A small network was shown many inputs. Here are its activations along a few directions, one row for each input.
Each table varies a few parts of the input and shows all the possible inputs, shuffled.
Descriptions start from the smaller parts, as in this example, which fits no table here: one of 8 places around a ring, together with either a single point or one of 11 places along a line or (one of 3 separate values, together with one of 4 places along a line).
Shared parts are said once, and a part with two or three values counts as separate values.
(in the rows, 128 means zero)

Other details of the inputs shift rows strongly along two fixed directions, in all tables alike. That doesn't count.

Rows:
R1: [125 163 171 142 108  67 141  72  85 128 136]
R2: [131 102  88 125 136 154 115 161 160 145 141]
R3: [120 130 111 126 145  83 128  90  94 125 125]
R4: [129 122 145 160 125 151 140 123 149 144 131]
R5: [122 137 135 140 127 168 145 108 124 108  93]
R6: [131 118 144 135 135 212 150 124 133 111  83]
R7: [125 148 172 150 113 111 135  95  97 124 123]
R8: [127 151 173 141 107 109 141  91 100 122 127]
R9: [130 144 166 181 118  85 149  73 120 151 136]
R10: [131 147 158 163 118  75 151  73 123 150 145]
R11: [130 131 150 121 124 178 133 142 130 112 123]
R12: [132 115 114 114 134 193 114 175 133 111 121]
R13: [129 114 105  86 130 151 106 163 141 116 124]
R14: [132 110 117 110 127 192 113 165 133 116 120]
R15: [132 107 109 131 128 186 133 171 170 139 121]
R16: [129 130 101  97 136 128 107 158 123 123 126]
R17: [140 129 159 163 111 167 156 119 156 135 120]
R18: [129 113  97  99 135 156 103 166 127 120 131]
R19: [129 126 103  95 131 129 106 152 123 126 124]
R20: [132 136 155 127 111 143 133 123 123 113 114]
R21: [126 148 148 162 110  57 157  88 119 145 142]
R22: [121 111 138 155 125 169 147 145 155 139 128]
R23: [142 109 113 133 133 160 130 149 161 142 122]
R24: [124 136 147 131 123 130 124 124 111 123 126]
R25: [127 113 152 153 116 202 162 145 165 132 125]
R26: [133 121 144 171 113 160 152 128 142 138 128]
R27: [128 129  69 105 147  22 100 118 129 164 159]
R28: [116 111  84  78 147 112  85 164 128 127 140]
R29: [113 130 119 121 151  82 126  90 101 127 124]
R30: [122 123 131 152 127 114 137 125 141 146 140]
R31: [124 162 178 148 105  68 142  70  86 126 132]
R32: [137 127 157 134 110 206 136 145 131 113  96]
R33: [127 124 102 108 141 130 106 159 118 117 134]
R34: [137 100  75  95 150 108 111 163 167 140 147]
R35: [132 123  67 105 151  20 105 129 129 158 158]
R36: [127 128 145 151 119 134 152 120 146 141 139]
R37: [130 137 161 129 116 163 139 124 120 116 122]
R38: [116 116  86 110 147 138 115 129 125 112 120]
R39: [131 107 116 110 126 192 111 166 134 114 118]
R40: [138 131 156 135 114 205 138 147 129 114  99]
R41: [124 169 163 142 117  48 139  78  81 126 142]
R42: [131 137 139 136 122 133 126 126 104 119 127]
R43: [126 149 156 142 128  82 154  61  94 119 111]
R44: [140 119 146 159 116 203 149 144 163 138 110]
R45: [124 139 156 141 128 146 130 132 115 114 120]
R46: [114 105  73  70 167 117 107 137 133 123 133]
R47: [128 129 108  95 138 125 112 158 130 113 130]
R48: [133 116 146 158 114 200 158 152 160 135 111]
R49: [131 139 151 133 114 147 129 129 117 119 107]
R50: [119 143  80  84 137   7  89 120  94 140 150]
R51: [129 126 108  92 131 128 111 150 130 118 131]
R52: [121 135 135 130 127 153 144 105 129 103 103]
R53: [138 119 148 150 126 148 151 122 152 135 133]
R54: [134 139 166 183 121  83 154  83 120 145 135]
R55: [138 138 151 180 117  76 151  85 113 145 139]
R56: [128 137 139 117 118 112 123 124 118 117 123]
R57: [115 132 152 152 129 175 146 102 125 106 100]
R58: [123 167 177 163 117  69 140  81  80 124 130]
R59: [121 109 127 109 133 187 108 167 142 114 116]
R60: [122 128 113 152 124  74 138 115 122 150 151]
R61: [126 102  53  78 161  67  95 154 158 153 169]
R62: [132 103  52  79 156  65  95 157 160 150 160]
R63: [125 111 126  98 130 187 116 163 146 112 122]
R64: [131 138 151 169 126  65 143  81 119 151 142]
R65: [128 142 163 135 122 158 141 128 120 111 122]
R66: [129 124 108  88 130 127 108 149 130 119 130]
R67: [128 131 132 128 120 119 117 124 106 122 127]
R68: [130  98  47  95 158  71  91 156 147 154 164]
R69: [117 116  82  79 153 112  87 168 128 126 144]
R70: [140 120 152 174 115 174 148 116 144 140 122]
R71: [112 135 112 111 140 109 129  99 119 114 127]
R72: [127 121  80  70 145 110  94 167 134 120 141]
R73: [123 130 158 136 118 149 125 125 117 118 117]
R74: [126 106  73  96 142 111 113 167 166 143 150]
R75: [143 126 159 161 114 167 154 115 156 135 118]
R76: [132 130 120 111 132 165 118 162 128 116 114]
R77: [128 133 145 139 116 134 124 122 107 119 120]
R78: [127 129 122 134 129  99 133 115 143 150 150]
R79: [132 162 165 153 115 106 143 104  95 118 114]
R80: [132 146 145 126 121 127 133 128 117 113 122]
Each input here is: one of 5 places around a ring, together with either one of 2 separate values or one of 6 places along a line or one of 8 places along a line.
The inputs of R41 and R12 match in every part but the place on the ring of 5. If R36 is changed in the same way as R41 into R12, which row does it become?
Answer: R26
The inputs of R17 and R44 match in every part but the place on the ring of 5. If R52 is changed in the same way as R17 into R44, which row does it become?
Answer: R5
The inputs of R68 and R23 match in every part but the place on the ring of 5. If R14 is changed in the same way as R68 into R23, which row does it become?
Answer: R19
Change only the choice among 2 separate values in R5. List by row number the other rows that result.
Answer: R6

Rows:
R81: [119 132 123 122 137 114 122 123 111 119 133]
R82: [124 135 157 157 119 133 152 102 131 133 126]
R83: [133 128 126 127 128 105 132 118 136 134 137]
R84: [126  98 105 116 146 185 123 166 160 127 128]
R85: [126 131 107  99 131  90  97 154 117 133 148]
R86: [131 134 159 154 114 129 151 101 134 133 126]
R87: [137 114 141 114 127 221 132 161 154 108 106]
R88: [121 122  93 100 146  92  99 132 113 128 136]
R89: [113 128  97  91 144  92 106 133 122 127 141]
R90: [132  99  98 119 136 189 120 166 157 131 122]
R91: [126 134 128 128 123 125 125 119 109 123 121]
R92: [129 124 105 116 127  90 108 152 133 146 157]
R93: [138 140 154 157 117 128 152 109 130 132 121]
R94: [126 138 118 121 125 108 123 127 114 121 125]
R95: [132 129 151 163 124 129 142 104 124 136 121]
R96: [132 148 157 141 118 127 141 109 113 118 112]
R97: [127 141 163 138 115 132 142 101 115 119 117]
R98: [130 130 122 140 126 115 135 125 133 135 126]
What do these inputs look like to the network?
Answer: one of 2 separate values, together with either a single point or one of 8 places around a ring
The inputs of R84 and R81 match in every part but the choice among 2 separate values. If R83 is changed in the same way as R84 into R81, which row does it become?
Answer: R87
Change only the choice among 2 separate values in R89. List by row number the other rows that result.
Answer: R82

Rows:
R99: [116  94  73  74 154 170 102 181 148 114 133]
R100: [135 135 116 157 113  49 138  98 129 173 156]
R101: [135 145 172 154 106 178 149 126 111 114 107]
R102: [126 104  70  83 151 169  85 187 140 114 118]
R103: [119 137 140 180 127  43 158  81 128 160 148]
R104: [127 163 172 142 107  55 140  74  88 122 136]
R105: [127 161 173 142 108  55 135  74  88 124 131]
R106: [124  98  70  77 156 169  96 183 142 114 112]
R107: [124 125 147 132 125 167 117 129 119 118 114]
R108: [135 146 172 148 116 179 150 112 120 108  88]
R109: [134 127 121 161 142  36 141  83 123 162 157]
R110: [122 117 147 130 126 187 138 133 129 109 113]
R111: [120 104  31  98 154  10 102 123 145 174 174]
R112: [122 106  84  72 146 146  82 183 135 129 133]
R113: [126 137 174 160 109 183 147 115 116 108 115]
R114: [119 106  86  64 154 155  90 167 148 121 125]
R115: [118 153 159 146 121  50 133  64  76 129 125]
R116: [116 127  58  55 150  25  83 147 117 130 169]
R117: [118 107  83  66 154 156 100 169 151 117 134]
R118: [125 162 148 150 121  46 140  69  73 125 120]
R119: [137  88  70 101 165 145 113 169 187 152 152]
R120: [132 168 161 153 110  62 133  88  74 129 119]
R121: [116 134  61  69 149  25  84 146 101 138 166]
R122: [129 162 136 124 118  37 128  90  88 123 137]
R123: [128 110 133 172 127 163 145 143 171 148 135]
R124: [125 129 178 151 116 183 149 109 117 110 103]
R125: [140 137 153 131 115 166 134 137 124 107  99]
R126: [138 145 175 157 106 184 147 127 112 114  99]
R127: [155 115 168 177 116 179 163 127 167 140 127]
R128: [122 109  69  82 150 150  91 177 136 117 133]
R129: [123 113  74  69 153 153 102 172 147 115 126]
R130: [149 110 164 190 124 202 159 127 163 141 124]
R131: [134 114 144 159 118 161 152 147 180 145 134]
R132: [142 113 153 189 104 188 162 115 162 147 119]
R133: [127 129 175 154 113 202 138 124 123 109 105]
R134: [120 152 139 123 122  52 114 101  86 135 143]
R135: [135 134 157 129 113 173 143 135 130 106 114]
R136: [116 154 136 115 131  46 121  82  95 130 137]
R137: [144 137 147 174 125  66 147  96 124 164 156]
R138: [141 145 175 149 105 171 149 120 119 106  97]
R139: [127 136 148 125 126 167 143 124 128 111 114]
R140: [124  90  75 112 146 157 113 199 191 157 151]
R141: [127 131 176 158 111 202 145 122 123 107 109]
R142: [119 164 155 135 122  60 141  72  93 125 137]
R143: [129 160 172 140 109  56 131  75  86 126 127]
R144: [120 157 137 128 119  46 124  98  84 132 150]
R145: [131 132 169 156 115 200 158 119 119 104  96]
R146: [131 140 188 157 103 189 150 122 116 114 111]
R147: [132  90  57  99 145 144 117 164 190 157 144]
R148: [126 113  79  75 151 162 102 172 146 115 116]
R149: [149 115 162 176  96 185 167 121 172 145 118]
R150: [112 120  52 100 160  13 108 135 158 169 174]
R151: [125 109  67  84 150 149  88 178 135 117 126]
R152: [119  96  71  74 155 171 102 183 147 113 129]
R153: [131 135 172 160 111 203 149 124 121 105 107]
The inputs of R131 and R150 match in every part but one. If R138 is changed in the same way as R131 into R150, which row does it become?
Answer: R148
What do these inputs look like to the network?
Answer: one of 5 places around a ring, together with either one of 3 separate values or one of 8 places along a line
Change only the choice among 3 separate values in R119. List by row number the other rows that result.
Answer: R147, R150
A walk changes only the place on the line of 8. It starts at R125 and steps to R138. List the rest of the walk in order.
Answer: R122, R135, R116, R104, R105, R143
Change only the place on the line of 8 in R106. List by row number the other rows that result.
Answer: R99, R110, R115, R118, R124, R145, R152
Which other rows agree with R113 in the place on the ring of 5? List them by row number.
Answer: R102, R107, R123, R128, R130, R132, R133, R141, R151, R153
